A small network was shown many inputs. Here are its activations along a few directions, one row for each input.
In each table, some parts of the input vary, and every possible input appears once, in random order.
A made-up example of a description, with smaller parts first: one of 4 places along a line, together with either a single point or one of 11 places along a line or (one of 3 separate values, together with one of 8 places around a ring).
Shared parts are said once, and a part with two or three values counts as separate values.
In the rows, 128 means zero.

Rows:
R1: [ 78 100 123 115 161 141 100 110 115 170 101  52 173 168 137 114 126 141
 147 136]
R2: [156 151 135 138  86  91 123 131 145  84 116 215  85  99 116 146 168 133
 132 129]
R3: [154 149 149 105 122 101 109 159 140  87 135 212  76 117 119 158 120 117
 112 132]
R4: [216 143 104 160  76 120 190 185 117 138 158 169  38  62 126 106  94  59
 114 115]
R5: [153 105  89 162 134 177 184 134  95 212 156  10 143 114 146  74  84  89
 124 114]
R6: [ 87 108 130 104 179 156 108 111 118 160 132  50 181 169 137 124 107 146
 123 127]
R7: [152 141 130 130  96  87 111 147 140  94 105 217  78 109 116 141 150 127
 141 138]
R8: [149 142 145 117 101  87 100 157 136  98 103 214  69 115 116 147 141 112
 137 142]
R9: [ 83 108 114 136 145 146 122  83 124 158 114  54 189 151 137 111 153 160
 144 123]
R10: [153 156 143 131 102 109 140 135 145  70 145 219  91 105 119 156 144 129
 109 128]
R11: [ 84 116 136 116 167 162 129 104 128 142 141  52 196 159 135 126 112 146
 125 123]
R12: [152 156 156 118 111 106 133 151 150  69 143 215  91 108 117 160 124 121
 113 125]
R13: [ 88 104 113 129 153 143 107  97 117 167 100  56 185 160 134 107 139 156
 150 136]
R14: [ 85 114 124 130 159 165 137  87 123 142 143  58 196 156 138 121 130 157
 122 124]
Changing only one part turns R6 into R3. The same change can be made to R9. Which row results?
> R2
Describe the family of inputs behind these rows.
> one of 2 separate values, together with either a single point or one of 6 places around a ring

Rows:
R15: [102 143 188  85 134  95  86 146 155  76 112 188 113 142 117 176 130 130
 130 126]
R16: [163 120 118 174  81 137 180 148 105 169 119  96 100  92 133  90 115  74
 144 125]
R17: [ 98  98 112 137 141 134 121 110 121 185  92  29 183 143 135  92 127 144
 169 116]
R18: [194 147  97 132 109 109 122 143 123 127 148 188  59  95 124 132 145 122
 101 128]
R19: [ 77 138 163 113 145 141 122  84 148  95 145 110 180 149 132 160 160 162
 110 116]
R20: [108 102  95 111 176 154  97 108 102 198 127  28 163 162 139 102 119 143
 122 130]
R21: [107 132 152 102 139 103  96 151 144  72 102 212 123 151 115 157 114 142
 143 154]
R22: [168 120  92 146 113 154 156 149  89 178 159 101  71 112 137 101 110  71
 101 139]
R23: [ 85 125 109 115 151 142  93  75 121 124 135 124 147 163 134 143 181 166
 105 147]
R24: [ 78 126 123 127 149 149 129  87 138  87 137 138 186 160 127 141 144 172
 124 144]
R25: [186 147 106 144 107 115 162 157 140  91 151 207  89  90 119 128 109 126
 121 122]
R26: [184 142 116 157  74  89 146 143 140 115 113 191  78  77 121 119 153 123
 146 112]
R27: [112 132 138  88 140  97  58 137 129 106 102 197  88 154 121 159 151 135
 124 157]
R28: [161 135 146 144 110 154 185 156 116 150 169  88 102  96 136 118  86  65
 106 108]
R29: [ 80 124 136 145 118 124 118  75 138 115  96 117 177 145 129 132 188 170
 148 135]
R30: [166 124 108 161 115 164 196 162 105 147 158 112 111 105 132  97  70  77
 118 136]
R31: [104 101 106 127 176 165 137 122 119 165 129  43 200 158 136  99  80 149
 144 127]
R32: [ 99 114 144 108 170 152 125 117 131 169 140  18 191 148 138 119  98 137
 130 100]
R33: [183 160 147 130 105 105 152 152 151  97 158 179  85  81 123 148 124 116
 106  94]
R34: [104 130 162 114 106  78  80 137 145  93  68 193 112 137 114 147 157 136
 167 144]
Changing only one part turns R23 into R24. The same change can be made to R20. Which row results?
> R31
Describe the family of inputs behind these rows.
> one of 4 separate values, together with one of 5 places around a ring
Which other rows does R22 become when the choice among 4 separate values takes its other values? List them by row number.
> R16, R28, R30
Which other rows does R16 become when the place on the ring of 5 takes its other values? List them by row number.
> R17, R26, R29, R34

Rows:
R35: [174 163 151 127 104 118 158 158 147  69 171 216  77  91 120 158 113 105
  96 117]
R36: [108  98 102 151 130 140 127 104 108 189  95  46 165 140 138  89 141 138
 159 130]
R37: [166 147 141 124 102  99 121 160 133 100 127 208  62 105 119 147 129 104
 119 134]
R38: [169 153 139 125 107 114 141 157 138  84 154 213  73 101 120 150 118 106
 105 129]
R39: [110 106 114 129 155 158 136 121 108 183 128  34 165 146 139 101 103 121
 131 124]
R40: [172 145 126 134  87  87 120 155 136 103 110 212  64  95 116 134 145 114
 136 132]
R41: [115 101  98 143 145 152 130 110 104 191 113  38 165 144 138  91 124 134
 142 131]
R42: [111 118 120 131 159 179 170 113 120 156 175  37 177 137 142 114  94 123
 105 108]
R43: [110 108 114 132 160 172 157 120 114 168 155  39 172 143 142 106  91 122
 120 118]
R44: [165 144 125 142  72  78 115 145 137 102  94 220  65  93 114 131 167 117
 149 137]
R45: [  8 124 178  69 187 112  33  66 164  63  84 146 223 211 120 186 181 224
 146 147]
Describe the family of inputs behind these rows.
> either a single point or (one of 2 separate values, together with one of 5 places along a line)
Which other rows does R37 become when the choice among 2 separate values takes its other values? List them by row number.
> R39

Rows:
R46: [133 117  95 147 117 129 136 113 121 156 124 103 127 119 134 107 148 134
 138 120]
R47: [136 122 131 137 128 146 155 147 117 143 136 104 130 124 131 114  92 101
 128 130]
R48: [133 142 137 117 143 147 129 118 124 122 161 120 131 132 130 142 127 128
  92 128]
R49: [132 145 160 123 134 144 136 122 129 118 151 116 139 127 128 144 124 122
 100 125]
R50: [ 92 123 122 120 140 134 121 110 136 103 131 143 149 149 128 139 138 149
 130 136]
R51: [115 120 139 114 136 109  95 131 131 142  95 115 136 140 126 128 132 138
 150 127]
R52: [148 124 112 136 141 153 146 141 108 149 144 109 127 130 131 112  95 112
 114 141]
R53: [171 151 135 130  79  83 132 166 145  79 127 243  43  88 116 149 140 100
 129 126]
R54: [115 116 116 109 145 112  88 127 127 146 105 119 128 145 128 127 136 144
 141 130]
R55: [101 128 142 124 136 127 126 116 144 100 120 138 162 141 125 139 131 153
 140 128]
R56: [133 121 117 151 108 125 143 117 125 151 114  98 136 114 131 108 144 128
 146 117]
Describe the family of inputs behind these rows.
> either a single point or (one of 2 separate values, together with one of 5 places around a ring)
Which other rows does R54 become when the place on the ring of 5 takes its other values? List them by row number.
> R46, R48, R50, R52

Rows:
R57: [ 89 105 120 118 172 165 128 111 116 170 135  30 189 162 139 110 101 136
 128 127]
R58: [ 92 105 107 138 154 162 138  93 113 172 125  33 192 152 140 102 129 150
 135 123]
R59: [146 128 132 129 119 128 145 155 127 127 139 139 107 115 127 124 100 102
 128 125]
R60: [ 93  91 103 137 146 147 111 100 104 197  96  25 176 156 138  92 137 143
 157 129]
R61: [171 134 120 133 119 132 153 161 121 140 149 131  96 104 127 116  93  95
 117 123]
R62: [119 134 138 134 119 116 119 115 138 106 111 154 137 129 123 138 152 147
 138 134]
R63: [ 86 117 131 115 178 178 148 102 127 148 169  34 199 157 143 124  99 139
 106 116]
R64: [173 135 107 156 102 128 164 141 120 142 138 132  99  94 129 109 122 108
 123 120]
R65: [119 122 134 132 113  99  95 122 128 132  78 148 121 132 124 127 160 141
 158 138]
R66: [116 132 151 113 137 119 110 134 136 106 118 154 131 140 124 146 124 136
 131 133]
R67: [167 145 131 132 125 147 172 151 130 117 182 137 104 100 131 132  92  98
  95 109]
R68: [106 123 130 119 120  92  78 115 134 123  75 159 124 140 122 135 171 154
 158 139]
R69: [139 131 114 137 116 124 125 121 123 123 129 155 109 122 127 129 148 132
 123 136]
R70: [137 133 127 117 134 128 117 140 124 121 136 152 106 131 126 138 120 120
 114 138]
R71: [134 144 138 113 138 141 135 131 134  98 170 156 115 127 128 151 118 123
  93 126]
R72: [103 131 146 100 143 112  91 127 142  96 117 165 134 149 123 153 135 150
 132 135]
R73: [141 123 111 136 109 106 103 128 115 149  96 146  95 124 126 118 157 125
 141 142]
R74: [151 123 114 150  93 107 133 144 122 153  97 128  99 107 125 104 138 105
 154 133]
R75: [106 134 134 121 127 108 103 108 142  97 106 165 139 138 121 145 163 161
 138 134]
R76: [113 142 161 110 140 132 127 125 147  83 153 158 141 136 126 161 122 139
 110 123]
R77: [149 132 118 151 101 125 156 136 129 127 129 137 113 105 127 116 129 113
 135 125]
R78: [145 146 143 126 124 142 167 146 138 102 169 139 120 108 126 138  98 104
 104 113]
R79: [101 142 157  98 147 125 111 118 152  74 149 168 143 146 123 168 133 153
 110 124]
R80: [175 122 103 156  95 110 140 149 111 169 106 125  82  98 129  98 131 101
 144 127]
Describe the family of inputs behind these rows.
> one of 4 places along a line, together with either a single point or one of 5 places along a line
Changing only the place on the line of 4 turns R63 into R57. The same change can be made to R76. Which row results?
> R66
Which other rows agree with R58 in the place on the line of 4? List them by row number.
> R62, R64, R69, R75, R77
Start at R68 and move only the place on the line of 5, one step at a time. The first step leads to R65. Which rows follow, in order?
> R73, R74, R80

Rows:
R81: [108 167 244  66 124  78  80 149 170  53 131 205 117 111 111 186 128 100
 124 104]
R82: [164 146 169 121 154 154 177 148 150 116 186  95 160 109 136 141  65 130
  96  84]
R83: [155 103  79 137 107  91 117 165 124 146 103 184  56 114 131 108 121 114
 161 130]
R84: [123 141 101 133 136 157 120  79 117 106 172 165 102 141 132 153 184 151
  68 155]
R85: [133 160 140 124 124 164 183 140 144  43 209 202 116 118 114 162  99 112
  75 135]
R86: [128 131 105 167 121 118 142  88 153  90 106 160 197 125 118 119 162 201
 161 135]
R87: [ 99 124 117 184  99 143 173  70 136  80 133 174 162 128 134 130 175 168
 138 151]
R88: [150 136 119 126 158 146 111  92 122 168 155  56 149 129 140 129 154 163
  90 104]
R89: [118 137 147  94 177 143 118 183 119  91 123 174 128 166 119 148  40 110
 115 169]
R90: [ 88 110 100  87 166 135  90 111 117 177 144  36 128 159 139 131 142 131
 111 104]
R91: [135 152 159 126 122 180 208 142 142  98 221 100 140 108 133 148  90  77
  74 101]
R92: [116 143 112 134 132 170 146  84 109 149 181  60 123 129 142 137 174 115
  63 118]
R93: [ 84 101 116 143 140 130 108 124 112 119  52 144 180 173 121 111 124 161
 174 180]
R94: [206 140 102 166  91 114 173 151 116 177 119  94  95  66 128  92 122 108
 133  92]
R95: [158 142 197 122  58  38  70 145 140 123  70 211  48  87 127 136 174  94
 154 113]
R96: [151 148  89 115 157 131  91  95 133 118 144 151 138 137 119 144 170 185
  93 141]
R97: [183 142  84 172  63 123 179 137 104 106 140 204  48  85 123 116 152  97
 111 141]
R98: [126 127 126 170 117 141 163  85 148 140 116  63 212 113 129 101 149 171
 164  99]
R99: [ 88 116  80  82 171 123  71 113 124 133 129 137 111 171 130 149 154 160
 111 137]
R100: [147 105  93 135 104 105 146 168 119 193 111  79  73  96 133  93 111  79
 155  97]
R101: [113 122  97  90 172 141  53 129  97 151 100 134 127 184 120 135 135 142
 116 192]
R102: [157 161 140 115 155 134 158 151 151  57 171 192 139 120 114 156  76 158
  91 116]
R103: [ 73 129 220 121  90  62  74  88 160  90  65 177 161 127 131 148 200 167
 182 118]
R104: [ 89  88 146 153 136 151 121 114 108 172  70  52 195 160 130  94 108 137
 180 147]
R105: [170 117  93 142 115 102 112 185  92 155  63 175  64 135 116  94 100  95
 153 180]
R106: [103 129 125  80 167 132 125 168 158  76 165 176 124 143 124 156  69 123
 125 122]
R107: [172 111 113 145 109 121 129 183  94 210  84  75  87 112 118  76  94  61
 160 153]
R108: [ 69  86 125 143 132 135 135  99 141 157 105  54 184 144 141 105 133 151
 184  97]
R109: [107 114 122  96 170 149  77 126  84 194 111  34 138 175 128 120 118 117
 108 156]
R110: [ 69  97  94 132 132 117 115 108 151 106  95 146 175 153 127 120 151 173
 185 134]
R111: [125 120 178 101 173 157 136 177 117 147 142  77 149 153 134 133  28  83
 119 140]
R112: [ 98 148 204  71 126  73  25  91 140 119 100 169 104 141 128 175 208 145
 114 123]
R113: [ 97 129 126 182  91 166 194  72 138 128 146  71 186 112 139 111 167 128
 142 116]
R114: [106 113 157  88 167 145 149 162 150 130 177  79 139 136 144 144  53  99
 122  88]
R115: [185 132 110 183  65 144 197 137 103 169 155 109  69  68 141 103 142  67
 117 108]
R116: [215 145  79 161  88  97 142 149 126 124 115 193  82  80 114 105 135 136
 139 130]
Changing only one part turns R99 into R110. The same change can be made to R90. Which row results?
> R108
Describe the family of inputs behind these rows.
> one of 4 separate values, together with either a single point or (one of 2 separate values, together with one of 4 places along a line)
Start at R85 and move only the place on the line of 4, one step at a time. The first step leads to R102. Which rows follow, in order?
> R106, R89
Which other rows agree with R100 in the choice among 4 separate values? List them by row number.
> R83, R94, R95, R97, R105, R107, R115, R116
Which other rows does R93 become when the place on the line of 4 takes its other values? List them by row number.
> R86, R87, R110

Rows:
R117: [102 128 134 110 147 127 103 113 134 116 125 131 146 149 127 143 140 150
 124 134]
R118: [177 153 135 135  89  94 132 156 139  91 125 219  66  92 116 141 138 112
 125 130]
R119: [138 120 111 135 137 148 147 134 116 152 145  94 132 126 134 112 105 115
 121 126]
R120: [127 120 123 134 125 134 133 127 119 154 126  93 129 126 132 115 127 116
 131 124]
R121: [124 125 126 139 131 134 138 113 131 132 128 108 153 128 131 123 133 144
 132 120]
R122: [115 129 133 129 136 142 139 116 131 124 140 109 152 133 130 130 126 135
 123 123]
R123: [140 118 108 146 127 145 147 128 110 161 132  90 130 123 134 104 118 115
 127 130]
R124: [104 124 127 118 139 123 102 108 132 123 115 129 145 146 128 136 151 153
 134 134]
R125: [167 151 139 126  96  99 134 159 141  84 138 222  64  98 118 149 129 107
 118 128]
R126: [109 119 131 124 134 122 113 123 130 130 108 122 144 141 128 127 131 139
 144 132]
R127: [107 123 138 115 142 127 114 128 132 122 119 124 145 144 127 134 121 137
 135 132]
R128: [126 124 130 125 134 140 133 131 121 146 137  95 131 130 132 123 117 113
 123 124]
Describe the family of inputs behind these rows.
> one of 2 separate values, together with either a single point or one of 5 places along a line
Changing only the choice among 2 separate values turns R120 into R128. The same change can be made to R126. Which row results?
> R127
Which other rows does R123 become when the choice among 2 separate values takes its other values? List them by row number.
> R119
